These are the activations of a small neural network, seen along a few directions. Each row is one input.
In each table, some parts of the input vary, and every possible input appears once, in random order.
Descriptions start from the smaller parts, as in this example, which fits no table here: line(6) and (point or line(11) or (values(3) and ring(5))).
Shared parts are said once, and a part with two or three values counts as separate values.

Other details of the inputs vary at random and push rows far along three fixed directions, the same in every table; ignore that.

A family of inputs:
R1: [ 30 -76  16   2  -6  19  15 -28  18 -81 -49]
R2: [  0   0   7  -7   0 -20  -4  -4  16 -17 -46]
R3: [ 28 -20  24   4 -45  16  39 -16  11 -73 -11]
R4: [ -8 -62 -49   6  41  31 -12   5 -48  37  33]
R5: [-14 -43 -23   0  23  -2 -28 -18   9 -47 -70]
R6: [  1  22  10   3   2 -12  20  29 -20  92  67]
R7: [-49  34 -19   5  35 -45 -35  -8  35  16 -63]
R8: [ 46 -81 -20  12   2  70   3  -7 -53 -25  53]
R9: [  9 -63 -40  -2  37  36 -41  11 -34  29  16]
R10: [-69   7 -78   7  45  -9 -56 -36   3 -33 -83]
R11: [ 21  24  21  -1  11  -7  -2  36 -22  91  59]
R12: [ 51 -95   6  11   9  51   2   4 -22 -10  38]
R13: [ 41 -35  44  -3 -31  -3  36 -12  27 -54 -23]
R14: [ -5  -5   7  -3  -6 -21  -3  -9  36 -16 -40]
R15: [ 42 -37  37  -9 -42   2  29  -8  22 -52 -26]
R16: [ 25 -20  29   2 -44  15  37 -12  11 -78  -4]
R17: [  2  63  52   1 -33 -59  23  14  52  27  -7]
R18: [-61  51 -43   2  25 -26 -29 -13  15  -9 -55]
R19: [ -4  -5   7  -5  -8 -19  -8  -5  27 -16 -43]
R20: [  0 -45 -54  12  34  44 -31  -6 -50   8  31]
R21: [ 40 -37  44   0 -41  -2  27  -5  24 -54 -23]
R22: [ 22 -24  36  -9 -40  15  39 -20  10 -73  -9]
R23: [ -6 -42 -46   7  35  52 -27   4 -46   3  31]
R24: [ -2 -41 -50   6  38  50 -25   2 -47   2  32]
R25: [  4  66  51  -9 -38 -55  23  13  45  31 -14]
R26: [-76   6 -74   0  52  -2 -50 -29   5 -33 -83]
R27: [-47  31 -28  -8  30 -41 -34 -11  36  18 -63]
R28: [-37 101  16  -8   7 -78  -5  11  52  63 -32]
R29: [ 38  50  74   7 -81 -21  65   0  29 -19  20]
R30: [  4  39  12  -3   2   4   2  29 -37  79  82]
R31: [-36  78 -33   6  31 -18 -28  29 -24 103  54]
R32: [ 25 -23  33  -9 -41  16  39 -17  10 -75  -9]
R33: [  5  39   9  -3   5   1   1  28 -37  73  86]
R34: [ -5  -6  10   1  -4 -19  -3 -10  38 -15 -40]
R35: [22 23 21  2 15 -6  3 30 -7 92 62]
R36: [-61  49 -42   1  21 -23 -27 -15  18  -4 -61]
R37: [ 25 -25  28   2 -44  20  41 -19  12 -70 -14]
R38: [  1  35  14  -4   3   4   3  26 -35  78  81]
R39: [-20  13  -2  -6  -8 -12   0 -16   5 -39 -27]
R40: [ 53  34  87  -9 -67 -35  60  12  41  -6   7]
R41: [ -9 -47 -43   5  36  56 -25   1 -45   6  28]
R42: [  5  68  53  -2 -35 -60  21  19  38  25 -14]
R43: [-59  53 -44   1  23 -28 -28 -15  18  -9 -55]
R44: [-30 -28 -37  -8  17   5 -23 -31  -5 -69 -50]
R45: [ -3 -42 -51   7  37  46 -25   2 -47   1  31]
R46: [-39  75 -26  -6  39 -16 -30  28 -28 100  60]
R47: [ 24  26  14  -6   9  -7  -2  37 -18  90  57]
R48: [ 39 -75 -11   6   2  72   8   4 -48 -31  56]
R49: [-61  -7 -59  -4  57 -21 -57 -28  29 -10 -94]
R50: [-63  47 -38  -9  28 -29 -32 -16  12 -10 -51]
R51: [ 34  53  75   1 -76 -19  69   8  31 -25  22]
R52: [ 41 -37  40  -1 -41  -1  26  -2  22 -54 -21]
R53: [ -3 -54 -51  11  36  54 -29  -9 -50  12  26]
R54: [ 38 -79 -10   6   1  77   8   4 -49 -29  50]
R55: [  2  65  54   1 -29 -60  25  13  47  26  -9]
R56: [ 49   3  42  -4 -30  23  38  27 -34  33 106]
Description of these inputs: values(2) or (line(4) and ring(6)) or (line(5) and line(6)).
A walk changes only the line(6) part. It starts at R44 and steps to R56. List the rest of the walk in order.
Answer: R16, R45, R31, R20

A family of inputs:
R57: [ -6 -31 -24  -2  14  17 -17 -18  -6 -47 -26]
R58: [ 25  -2  45  -5 -35 -24  19   0  37 -32 -26]
R59: [-34 101   8   3   5 -45  -2  23  14  93  37]
R60: [-45   4 -60  -3  45   1 -48  -7 -15   5 -35]
R61: [ 37  -9  14  12 -10  32  16  19 -33  46  80]
R62: [  2  21  32  -6 -31 -18  25  -4  18 -28 -10]
R63: [ 17 -63   3   3 -11  10   5 -24  28 -67 -56]
R64: [ 36 -12  19  -1  -5  27  13  23 -34  37  83]
R65: [-36  58 -20   0  24 -22 -29  10  -5  48  -1]
R66: [-16 -34 -33   3  11  16 -10 -20  -6 -34 -28]
R67: [ -6 -40  -9  -6  -4  16   3 -25   4 -69 -43]
R68: [ 10   1  14   2  -3 -16   8   1  15  23  -3]
R69: [ 34 -10  18  -1  -3  30  14  24 -35  40  81]
R70: [ -2  21   1   5 -13  -7   9   0   5   9   6]
R71: [  9  12  22   6 -25  -7  26  -5  19 -29  -7]
R72: [ -2 -39  -9  -7  -2  19   3 -25   7 -72 -42]
R73: [  3  16  22  -6 -29  -9  23  -3  12 -21  -9]
R74: [  4  26  22   4 -32 -19  27  -3  22 -23 -13]
R75: [ 29 -60 -19  10  13  56  -1   0 -38   0  48]
R76: [ -1  20  29   3 -30 -19  31  -5  23 -25 -10]
R77: [ -4  19   7  -4 -11 -11   5   4  -1   3   8]
R78: [-33 -14 -46  -7  55 -11 -49  -6  -4  19 -45]
R79: [ 55 -32  29  -3  -1  25  16  29 -30  60  74]
R80: [-30  36 -15   6  29 -32 -29  18  16  66 -11]
R81: [  1  19  28   2 -34 -17  31 -10  25 -26 -10]
R82: [-45   4 -60  -3  45  -2 -50  -9 -14   4 -33]
R83: [-37  57 -25  -4  21 -21 -25  11  -3  51  -2]
R84: [-1 21  8  9 -9 -6  9  2  4  4  4]
R85: [ 24 -60 -20   0  16  52  -8   9 -52   7  50]
R86: [ 44 -87  -9   7  22  47   0   8 -37  15  40]
R87: [ 10  70  60   2 -49 -39  49  12  35  14  22]
R88: [  4 -38  -8  -3  -4  18   0 -24   6 -76 -41]
R89: [ 11   3  20  -3  -5 -15  -2  12  16  15  -6]
R90: [ 29 -60 -19   4  17  59 -10   4 -48   1  43]
R91: [  2  14  19   3 -28 -13  27  -3  15 -20  -7]
R92: [-47   6 -57  -3  49   5 -47 -10  -9   6 -34]
R93: [-34 -14 -47  -6  54 -13 -51  -8  -4  17 -44]
R94: [ 24  -1  45  -6 -35 -19  23   0  39 -27 -30]
R95: [ 11  23  32  -1 -34 -16  20  -7  19 -34 -12]
R96: [-43  53 -19  -5  25 -29 -27   9  -4  47   4]
Changing only one part turns R79 into R68. The same change can be made to R73. Which row results?
Answer: R66
What do these inputs look like to the network?
Answer: line(5) and (values(2) or ring(6))
Which other rows does R58 become when the values(2) part takes its other values? List them by row number.
Answer: R93
Which other rows agree with R69 in the line(5) part? List them by row number.
Answer: R60, R62, R65, R78, R85, R88, R89
Which other rows does R92 become when the ring(6) part takes its other values? List them by row number.
Answer: R67, R72, R73, R83, R90

A family of inputs:
R97: [  27  -86    3  -18  -23   35    3  -28  -15 -113  -31]
R98: [-25 114  55   9 -42 -72  24   5  58   4 -21]
R99: [ 55 -74  30  -9   1  10   1  18   2  15   3]
R100: [-53  61   2  -1   2 -50 -10   3  30   1 -30]
R101: [  3 -18 -35  14  48  55 -38  41 -64  82  84]
R102: [-42  32 -19   6  10 -36  -6 -14  19  -7 -39]
R103: [ 35 -38   0  14 -28  34  22   6 -12 -13  17]
R104: [  35  -49   43   -3  -59   19   55  -28   32 -100  -12]
R105: [-50  32 -16  -9  12 -18   0 -22  24  -4 -39]
R106: [  55 -121   17   -8    6   23    6  -18   18  -67  -53]
R107: [-54 -20 -92  18  57   7 -61 -22 -14   6 -48]
R108: [ -9  92  34  -5 -28 -58  14  -3  46 -12 -25]
R109: [-13  22  17   2  15 -61 -26   2  61  45 -60]
R110: [-64 -27 -91   6  56  -2 -56 -16 -15   4 -46]
R111: [ 11 -19 -44  20  48  52 -27  31 -64  91  78]
R112: [ 17 -39  20  -1  -6  29  24   3 -24 -21  32]
R113: [ 44  78  80 -15 -44 -25  60  45  -8  79 107]
R114: [-43  34 -14   0  14 -30   6 -20  13  -4 -44]
R115: [ 57  20  58  -6 -53   7  46  20  10 -21  35]
R116: [ 36 -33   8  21 -12  29  21 -10 -16 -18  28]
R117: [-60 -13 -71 -23  65   7 -66 -18 -36   0 -47]
R118: [ 41  -1  56   1 -63  -6  72   4   5  -6  37]
R119: [-37  39 -19 -15  16 -36 -19  -3  17 -13 -32]
R120: [-33  82   4 -15 -10 -39 -25   5  19   8 -44]
R121: [  4 -19 -44  16  48  55 -33  17 -52  88  93]
R122: [  27  -84   -9    5  -19   64   16  -31    8 -100  -36]
R123: [ 35  37  29  -3 -13   7  -4  31 -40  73  93]
What do these inputs look like to the network?
Answer: values(3) or (line(4) and line(6))
Which other rows does R112 become when the line(4) part takes its other values? List them by row number.
Answer: R98, R100, R101
